A small network was shown many inputs. Here are its activations along a few directions, one row for each input.
In each table, some parts of the input vary, and every possible input appears once, in random order.
A made-up example of a description, with smaller parts first: line(6) and (point or line(9) or (values(2) and ring(5))).
Shared parts are said once, and a part with two or three values counts as separate values.

Other details of the inputs vary at random and push rows far along three fixed directions, the same in every table; ignore that.

Rows:
row 1: [-47  36   6  29  25  59  55  17  25 -36   6  26 -39]
row 2: [-31 -23  -3  49  -5  21 -28  -8  58 -30   6 -46  -1]
row 3: [-12  10  37  49 -75 -34 -41 -25  -3  31  -5  11 -46]
row 4: [ 28 -25 -14 -19  27 -10 -10   5  48 -12   0 -22  32]
row 5: [ 23  -2 -10 -37  14 -18  19  14 -61  36 -24  38   2]
row 6: [ 21 -18 -19 -30  11   0 -15 -22  30  -5  21 -34  51]
row 7: [ 23   8  -1 -48  22 -15  25  18 -79  13  -4  33   3]
row 8: [ 24  21  -1 -57  15  -8  36   6 -51  17   5  43  13]
row 9: [-18  12  51  48 -86 -58 -50   1 -21  10  -9  33 -20]
row 10: [ 25 -37 -27 -13  27   3 -18 -18  41   7  -3 -39  16]
row 11: [ 47 -52 -17 -36  -6 -50 -45 -33  -3  50 -13 -11  22]
row 12: [-12  42  27   1  -5   9  33  12 -46 -13  12  43 -47]
row 13: [-18   2  35  53 -80 -40 -52 -18 -18  30 -12   5 -32]
row 14: [-10  40  10  10 -12   6  33  11 -23  17 -15  42 -41]
row 15: [ 16 -11 -50 -35  90  50  54  30  18 -17 -12 -25  30]
row 16: [ 37 -39 -10 -43 -17 -49 -48 -24 -25  31   4 -23  57]
row 17: [ 28  19   2 -55  22 -11  40  15 -57  15   2  47  -3]
row 18: [-51  49  12  23   3  52  42  23   8 -52  22  11   3]
row 19: [-24  -9 -10  47  -8  20 -22  -5  54 -18  -3 -48   0]
row 20: [ 29 -35 -29 -12  29   3 -16 -17  42  11  -5 -44  17]
row 21: [-29 -12   9  40 -10  17 -30  -4  48 -47  23 -53   8]
row 22: [-51  23   3  35  18  51  40  22  15 -37   3  14 -23]
Description of these inputs: values(2) and (point or line(4) or line(6)).
The inputs of row 15 and row 20 match in every part but the values(2) part. If row 16 is changed in the same way as row 15 into row 20, which row does it become? -> row 8
Which other rows does row 6 become when the values(2) part takes its other values? List them by row number. -> row 18

Rows:
row 23: [ 13   0 -31 -63  57  19  47  37 -50 -11   0  -6  64]
row 24: [  3   3 -12  34  -1  19 -12 -23  49   3  -3 -37 -28]
row 25: [ -3   5  26  37 -66 -62 -40  -6 -33  45 -39  51 -46]
row 26: [ 20   4 -25 -59  55  19  64  12 -59  47 -22  44 -18]
row 27: [ 12  13  24  31 -71 -50 -35 -13 -30  45 -28  40 -55]
row 28: [ -34  -35   -7   65  -46    5  -84  -37   94  -50   29 -111   59]
row 29: [  57  -48    3  -34  -63 -109  -63  -45  -82  116  -43   62   -1]
row 30: [ -20    0   38   51 -106  -49  -61  -54  -20   62  -12   30  -62]
row 31: [-48  28  15  61   8  31  29  38  14 -33 -21  19 -59]
row 32: [ 65 -77 -39 -58  26 -32 -75 -43  60 -15  28 -85 106]
row 33: [-20   7   1  19 -18  14 -22  -8  26 -37  29 -27  36]
row 34: [ 24   1 -17 -87  83  29  59  24 -16 -47  35  -7  49]
row 35: [ 62 -56 -30 -51  16 -40 -32 -23  47  53 -17 -37  64]
row 36: [ 19  10 -16 -58  54   1  80  36 -97  49 -37  92 -23]
row 37: [-31  49  16  47   6  48  45  16  -1 -13  -3  11 -72]
row 38: [-33  36  14  55   0  35  28  29  12 -25 -11  12 -68]
row 39: [ 33 -18 -24 -74  75  21  26  20  -9 -39  23 -18  64]
row 40: [-11   6  15   1 -14   1 -19 -22  41 -53  53 -27  23]
row 41: [-50  52  38  38  -2  40  56  44  15 -19   0  34 -46]
row 42: [-58  21  12  44   7  60   8  19  40 -78  41 -41  14]
Describe the family of inputs behind these rows. -> values(2) and (point or line(4) or ring(5))
Which other rows does row 40 become when the line(4) part takes its other values? List them by row number. -> row 28, row 32, row 33
Which other rows does row 26 become when the values(2) part takes its other values? List them by row number. -> row 30
